These are the activations of a small neural network, seen along a few directions. Each row is one input.
Each table varies a few parts of the input and shows all the possible inputs, shuffled.
A made-up example of a description, with smaller parts first: one of 2 separate values, together with either a single point or one of 9 places along a line or (one of 4 places along a line, together with one of 5 places around a ring).
Shared parts are said once, and a part with two or three values counts as separate values.
In the rows, 128 means zero.

Other details of the inputs shift rows strongly along two fixed directions, in all tables alike. That doesn't count.

A family of inputs:
row 1: [130 143  92 142 145  96 108 115 130  90  94]
row 2: [145 116 143 127 128 126 120 151 117 142 138]
row 3: [137 117 104 146 128 104 140 113 120 123 122]
row 4: [130 124 138 122 126 147 124 147 106 128 122]
row 5: [126 108 122 117 123 136 117 142  95 136 134]
row 6: [126 110 145 114 124 145 119 146 114 136 134]
row 7: [140 103 118 134 125 126 101 165  83 128 137]
row 8: [140 125 103 157 129 101 143 113 110 113 111]
row 9: [134 122  93 146 131  98 147 109 132 120 115]
row 10: [137 123  99 161 133 106 139 121 119 103 107]
row 11: [108 142 107 141 145 100 115 119 140 102 110]
row 12: [126 130 127 119 141 109 153 124 157 130 109]
row 13: [135 125 143 142 124 138 144 121 167 120 125]
row 14: [130 132 152 120 110 157 167  88 213 151 145]
row 15: [137 111 133 113 133 120 106 169  66 143 131]
row 16: [153 122 121 136 130 119 110 172  70 134 126]
row 17: [123 125 112 141 134 101 152 102 122 116 103]
row 18: [122 137 135 105 152 139  94 155  78 134 150]
row 19: [144 116 165 110 118 149 126 146 150 158 156]
row 20: [136 110 104 126 125 127 112 159 109 133 135]
row 21: [123 137 127 142 130 114 169  87 153 114 100]
row 22: [106 152 111 138 159 121 143  89 155  93 114]
row 23: [137 121  99 158 133  92 144 108 116 111 109]
row 24: [119 139 172 100 123 153 101 140 146 157 160]
row 25: [135 139 118 161 136 115 160 112 169  98  97]
row 26: [140 105 118 129 118 136 110 147  97 136 146]
row 27: [137 134 122 154 124 130 151 113 149 112 113]
row 28: [124 117 151  92 107 169 131 129 132 169 155]
row 29: [117 138 116 118 146 136 110 119  81 124 144]
row 30: [126 114 166  89 103 177 131 124 139 172 163]
row 31: [128 113 133 112 118 137 128 126 102 147 138]
row 32: [126 112 149 112 116 156 125 131 121 142 142]
row 33: [122 118 102 136 142 100 136 133 119 108 102]
row 34: [126 108 111 107 120 143 108 157  82 147 141]
row 35: [108 143  96 149 144  94 121 104 135  97 107]
row 36: [135 134 109 141 142  97 158 121 175 122 107]
row 37: [114 155 144 134 115 112 153  87 168 108 138]
row 38: [110 144 108 146 128 128  77 151  68 131 136]
row 39: [109 147 146 124 123 136 132  88 169 133 139]
row 40: [124 136 127 140 129 133 156 109 142 112 103]
row 41: [122 153 110 146 139  68 132 130 120  90 114]
row 42: [126 131 150 124 113 161 166  95 228 141 141]
row 43: [135 135 132 113 118 152  92 122 124 128 138]
row 44: [114 157 141 135 134 127  97 149 115 144 135]
row 45: [129 123 157  92 122 154 132 147 148 164 144]
row 46: [139 103  98 128 129 120 101 169  81 130 137]
row 47: [106 149 100 142 168 106 135 106 140  85 105]
row 48: [127 108 109 114 125 134 115 148  88 137 133]
row 49: [140 134 105 120 124 122  82 128  68 127 128]
row 50: [128 138 129 134 125 129 155 105 127 124 107]
row 51: [123 128 154 124 119 154 153 105 165 129 125]
row 52: [146 112 126 117 128 125 112 164 104 150 144]
row 53: [137 151 114 132 144  98 115 117 139 108 101]
row 54: [137 132 191  96 114 178 133 143 143 164 148]
row 55: [133 121 135 127 117 147 146 112 179 136 140]
row 56: [133 120 121 149 127 119 144 112 152 114 119]
row 57: [120 122  98 133 144 100 143 126 136 108  99]
row 58: [122 113 119 108 127 139 119 154 115 139 131]
row 59: [129 116 145 116 123 149 120 147 110 134 132]
row 60: [109 155 141 135 118 145 103 122 113 148 145]
row 61: [147 122 187 108 110 171 126 147 151 164 162]
row 62: [ 98 165 159 142 130 149 130 106 200 129 130]
row 63: [122 131 119 125 115 117  95 150  72 111 155]
row 64: [114 146 107 149 136  83 129 124 127  82 117]
row 65: [145 126 186 110  93 193 134 121 150 168 169]
row 66: [124 133 168 112 131 134 166 108 202 141 123]
row 67: [131 133 114 142 149  90 147 132 114 110  91]
row 68: [140 102 105 132 128 118 101 167  79 127 136]
Each input here is: one of 4 places along a line, together with either one of 5 separate values or (one of 2 separate values, together with one of 6 places along a line).
The inputs of row 40 and row 54 match in every part but the place on the line of 4. If row 42 is changed in the same way as row 40 into row 54, which row does it become?
Answer: row 36
The inputs of row 2 and row 7 match in every part but the place on the line of 4. If row 45 is changed in the same way as row 2 into row 7, which row does it become?
Answer: row 58
Which other rows does row 59 become when the choice among 2 separate values takes its other values? List them by row number.
Answer: row 13
Which other rows does row 11 become when the choice among 5 separate values takes its other values? List them by row number.
Answer: row 1, row 47, row 62, row 64

A family of inputs:
row 69: [104 133  94 124 158  93 164 101 143  78  82]
row 70: [113 143 123 119 151 105  71 177  56 123 121]
row 71: [145 116 186 120  81 172 174  98 211 164 146]
row 72: [123 106  75 132 132  96 118 157  83 115 129]
row 73: [139 155 193 136 112 162 129 125 238 128 143]
row 74: [103 169 205 103 120 164 138 114 240 149 154]
row 75: [115 127 117 126 164 107 103 150  83 125 110]
row 76: [107 178 124 134 161  88 139 111 157  87  79]
row 77: [130 141 104 125 157 106 176  93 136 106  84]
row 78: [118 126 108 147 127  88 174  95 141 117  89]
row 79: [138 133  81 157 144  83 175 105 148 117  99]
row 80: [113 100  98 107 145 118  98 161  51 120 124]
row 81: [169  79 168 111  76 187  97 173  72 172 171]
row 82: [119  94 138  85 113 160  91 177  67 160 175]
row 83: [132 148 100 138 123  83  77  93  59  86 160]
row 84: [140  98 155 104  85 165 120 152  90 179 167]
row 85: [141 122 101 149 141  99 104 167  97 124 128]
row 86: [114 139 149 121 143 133 134 125 170 142 135]
row 87: [121 134 181  95 110 167 180  80 185 142 117]
row 88: [127 125 166  74 133 180  82 177  64 164 164]
row 89: [125 163 103 173 145  67 134 127 170  88  93]
row 90: [172 100  86 158 130 111 124 154  81 116 112]
row 91: [127 132 174 100 132 171 173  88 198 155 131]
row 92: [ 90 166 191 150  86 236 145  40 175 129 186]
row 93: [139 108  86 165 136  92 155 117 164  74  93]
row 94: [157 107 152 131 122 156  85 176 108 147 156]
row 95: [119 145  92 163 160  74 150 114 163 104  97]
row 96: [116 140  47 147 116 130  63  92  74 124 117]
row 97: [115 128 107 147 140  87 171  87 130 108  70]
row 98: [137  90 127 112 107 150 103 168 102 140 164]
row 99: [143 101 142  94 118 163 104 164  62 180 168]
row 100: [157 116  80 158 140  87 153 127 117 116 104]
row 101: [117 160 172 119 117 142 118 139 189 146 156]
What do these inputs look like to the network?
Answer: either one of 3 separate values or (one of 5 places along a line, together with one of 6 places along a line)
Which other rows does row 95 become when the place on the line of 6 takes its other values? List them by row number.
Answer: row 75, row 85, row 86, row 88, row 94

A family of inputs:
row 102: [113 174 154 148 119 126 129  78 208 109 144]
row 103: [107 164  42 192 184  40 173  74 130  61  29]
row 104: [105 133  89 120 161  77  93 170  43 104 110]
row 105: [121 148 159 123 108 171  77 131 137 131 162]
row 106: [154 104 148 110 122 144 103 172  68 150 149]
row 107: [106 158 123 149 135 123 165  69 166 119 104]
row 108: [137 115 130 117 109 135 131 126 132 146 150]
row 109: [135  99 146  96 115 147  91 190  93 174 159]
row 110: [144 117 118 121 134 119 129 145 128 136 127]
row 111: [125 127 134 104 115 164  85 142  54 154 141]
row 112: [127 133 194 121 119 148 178 111 220 139 126]
row 113: [116 149 157 132 108 168  86 128 133 138 176]
row 114: [147 125 115 141 142  97 145 134 122 114 105]
row 115: [ 96 150 168 104 141 165 157  86 218 121 132]
row 116: [138 130 211 102  89 188 168  90 223 163 170]
row 117: [136 116 162 123 103 168 147 121 147 148 154]
row 118: [128 144 166  99 128 163 114 128 120 164 145]
row 119: [104 136 158  90 123 168 116 110 148 128 146]
row 120: [132 129 124 143 137 128 171 107 187 115 105]
row 121: [118 130 122  95 150 123  87 157  67 127 142]
row 122: [122 143  81 162 149 100  67 162  56  95 121]
row 123: [130 131  97 168 140  85 177  83 163  76  68]
row 124: [135 111  88 137 126  94 122 128 105 129 125]
row 125: [134 113 174  93 109 165 122 167 148 172 161]
row 126: [125 122 139 130 131 147 164 100 220 136 120]
row 127: [124 127  53 173 152  57 166  84 169  77  57]
row 128: [114 162 174 126 121 146  97 143 167 136 155]
row 129: [120 135 148 103 126 143  92 168  61 164 140]
row 130: [129 141 108 165 151  64 182 113 173  89  70]
row 131: [129 107 106 135 120 127 129 126 125 140 134]
row 132: [103 146  98 127 147  87 128 100 112  96 117]
row 133: [136 102  65 147 130  97 110 158  44 121 123]
row 134: [132 149 125 133 136 122  62 163  83 123 151]
row 135: [147 104 129 110 105 141 102 159  66 154 163]
row 136: [140 114 105 146 138 115 135 144  97 113 107]
row 137: [111 164 112 151 139  92 164  63 160 109  95]
row 138: [145 105 125 128 113 121 113 147  58 134 144]
row 139: [126 130  95 177 140  83 185  82 158  84  83]
row 140: [141 102  67 137 130 100 101 159  48 114 109]
row 141: [141 132 193 100 115 174 165 109 229 157 151]
row 142: [146 106 102 134 120 120 110 153  60 118 117]
row 143: [138 115 155 108 105 170 135 125 155 144 143]
row 144: [139 111 124 118 127 117 112 184  76 143 132]
row 145: [136 119 130 144 136 130 154 122 142 115 109]
row 146: [134 114 133 126 111 150 139 129 128 142 147]
row 147: [142 112  95 130 143  97 119 147 112 131 115]
row 148: [137 107 145 109 117 172 123 150 138 156 152]
row 149: [ 99 136 156  99 123 165 125 108 144 135 159]
The inputs of row 117 and row 142 match in every part but one. If row 131 is changed in the same way as row 117 into row 142, which row does it become?
Answer: row 127
The inputs of row 145 and row 138 match in every part but one. If row 120 is changed in the same way as row 145 into row 138, which row does it become?
Answer: row 135
What do these inputs look like to the network?
Answer: one of 6 places along a line, together with either one of 3 separate values or one of 5 places along a line
Which other rows does row 121 become when the choice among 3 separate values takes its other values? List them by row number.
Answer: row 118, row 134

A family of inputs:
row 150: [107 162 133 138 141 112 138  89 186  96 121]
row 151: [133 131  97 156 146  84 152 122 138 100  92]
row 152: [137 116 160 107 109 171 130 129 148 156 157]
row 153: [143 106  86 138 129 111  95 167  42 127 129]
row 154: [125 133  90 152 151  72 168 107 144  95  77]
row 155: [134 118 149 114 124 141 137 132 138 144 136]
row 156: [132 129 159 127 119 143 150 120 185 134 131]
row 157: [109 158 118 159 138 104 164  74 170  95 100]
row 158: [128 120 127 121 122 131 146 116 142 133 126]
row 159: [120 126  94 127 144 118  79 164  35 116 122]
row 160: [138 120 173 104 113 170 133 137 154 158 155]
row 161: [121 129 166  93 115 173  80 166 102 171 179]
row 162: [137 104 155  98 106 172 111 146 107 165 166]
row 163: [119 158 150 130 126 136 135  92 182 126 126]
row 164: [138 110  64 157 137  80 103 159  47 105 105]
What do these inputs look like to the network?
Answer: either one of 5 separate values or (one of 2 separate values, together with one of 5 places along a line)
Which of the alternatives is row 158?
Answer: one of 2 separate values, together with one of 5 places along a line
Which other rows does row 158 become when the choice among 2 separate values takes its other values? List them by row number.
Answer: row 154
